Each row below holds a small network's activations on one input, seen along a few directions.
Each table varies a few parts of the input and shows all the possible inputs, shuffled.
A made-up example of a description, with smaller parts first: one of 2 separate values, together with either a single point or one of 9 places along a line or (one of 4 places along a line, together with one of 5 places around a ring).
Shared parts are said once, and a part with two or three values counts as separate values.
In the rows, 128 means zero.

Other details of the inputs shift rows strongly along three fixed directions, in all tables alike. That doesn't count.

Rows:
row 1: [ 57 157 137 132 162 145 105 151 122 153 119 156 102  64]
row 2: [128 174  69 161 129 152 115 172 192 176 141 170  81 138]
row 3: [192 117 136  96 110  56 128 105 101  80 140  70 168 167]
row 4: [106 122 139  94 122 135 106 127  82 104 110 157 145 104]
row 5: [107  97 164 127 140 105  80 131 118 100  90 121 143  88]
row 6: [ 93  91 156 108 121 137 134 121  77 113  94 145 123 123]
row 7: [155 136  72 143 101 124 122 190 185 154 125 175  83 158]
row 8: [181 125 105 150 128 102 129 132 187 130 124 104 149 162]
row 9: [203 134 128 112 115  90 124  88 139 105 173  68 148 174]
row 10: [131 102 107 103  87 114 112 184 115 112  82 189 109 134]
row 11: [153  92 151  94 111  65 125 131  77  80 116  88 151 136]
row 12: [108  98 159 101 116 139 118 111  83 115  95 160 125 115]
row 13: [159 153 120 140 134 135 161  51 134 137 170  78 159 185]
row 14: [ 77 155 119 166 159 179 133 144 181 185 167 132  73 104]
row 15: [200 118 147 157 100 112 168 131 125 112  51 141 158 151]
row 16: [ 92 148 143 164 157 171 132 108 166 164 185  93  81 107]
row 17: [135 172  87 153 135 142 115 155 192 174 150 145  86 137]
row 18: [ 91 130 162 146 168 163 122 114 126 126 111 139 152  57]
row 19: [ 63 129 145 123 150 164 136 109  89 131 141 126 141  89]
row 20: [143 104  85 122  84 108 140 193 134 119  93 162 105 170]
row 21: [144 158  59 149 102 115 137 176 165 146 111 157 107 170]
row 22: [ 98  95 149  99 131 126 124 147  86 105 123 142 135 103]
row 23: [ 70 150 142 122 163 149 115 119 101 133 140 141 137  74]
row 24: [146  96 135  91 117  74 132 147  88  97 113 110 156 139]
row 25: [127 157 150 137 155 181 142  24 128 149 188  87 151 144]
row 26: [152 135 120 144 131 140 173  59 133 143 173  69 152 188]
row 27: [138 119  76 129 101  89 132 209 135 130  91 162 107 152]
row 28: [106 135 175 151 154 175 146 100 113 120 101 136 163  63]
row 29: [170 138 139 136 131 134 131  76 166 135 201  72 120 152]
row 30: [114 102 160  89 129 119 103 136  99 111 121 147 128  93]
Each input here is: one of 5 places along a line, together with either a single point or one of 5 places around a ring.
- The inputs of row 14 and row 6 match in every part but the place on the line of 5. If row 30 is changed in the same way as row 14 into row 6, which row does it become? => row 12
- List by row number the other rows that have the place on the line of 5 in common with row 2. => row 7, row 18, row 22, row 23, row 27

Rows:
row 31: [133 117 192 118 142 154 179  13  66  91 149  64 191 135]
row 32: [173 113 135 139 129 124 144 103 165 142 178  75 128 179]
row 33: [108 180 113 155 158 183 112 118 184 173 191 130 112 117]
row 34: [ 49  98 191 148 162 175 107 124  86 127  96 158 111  44]
row 35: [132 182  31 153 106 107  90 237 207 183 121 178  39 154]
row 36: [ 57 178 116 157 161 212 129 105 159 197 202 152  93  87]
row 37: [125  73 190  66 117 128 137  66  42  79 165  74 179 121]
row 38: [ 35 131 146 119 170 128 129 192  81 120  78 158 147  25]
row 39: [ 51 113 128 106 130 147 106 192  84 122  49 240  96  64]
row 40: [ 79 158  93 192 134 203 150 158 195 192 129 166  51 125]
row 41: [144  92 122  98  87  80 125 144  61  85  36 175 180 155]
row 42: [147  65 126  81  88  27  93 202  84  84  72 138 104 150]
row 43: [209 122 108 129 120  95 136 101 186 123 171  78 147 176]
row 44: [169  87 107  76  79  21  79 228 106  76  62 159 103 132]
row 45: [143 152 136 193 137 159 164 110 167 166 120 117 108 139]
row 46: [177 147 160 155 155 136 163  31 147 112 151  68 184 137]
row 47: [235 161  58 162  70  88 151 171 180 128  78 146 142 213]
row 48: [ 21 154 163  79 177 166 101  97  78 159 177 136 111  49]
row 49: [164 104 164  86 125 118 119  88  65  57 124 114 207 110]
row 50: [198 133 103 154 122 117 139 117 204 132 135 104 140 178]
row 51: [140 128 107 121 120 120 137  92 143 139 205  58 115 197]
- What do these inputs look like to the network? => either a single point or (one of 4 places along a line, together with one of 5 places around a ring)
- Which other rows does row 45 become when the place on the line of 4 takes its other values? List them by row number. => row 32, row 34, row 42
- Which other rows does row 47 become when the place on the line of 4 takes its other values? List them by row number. => row 33, row 35, row 49
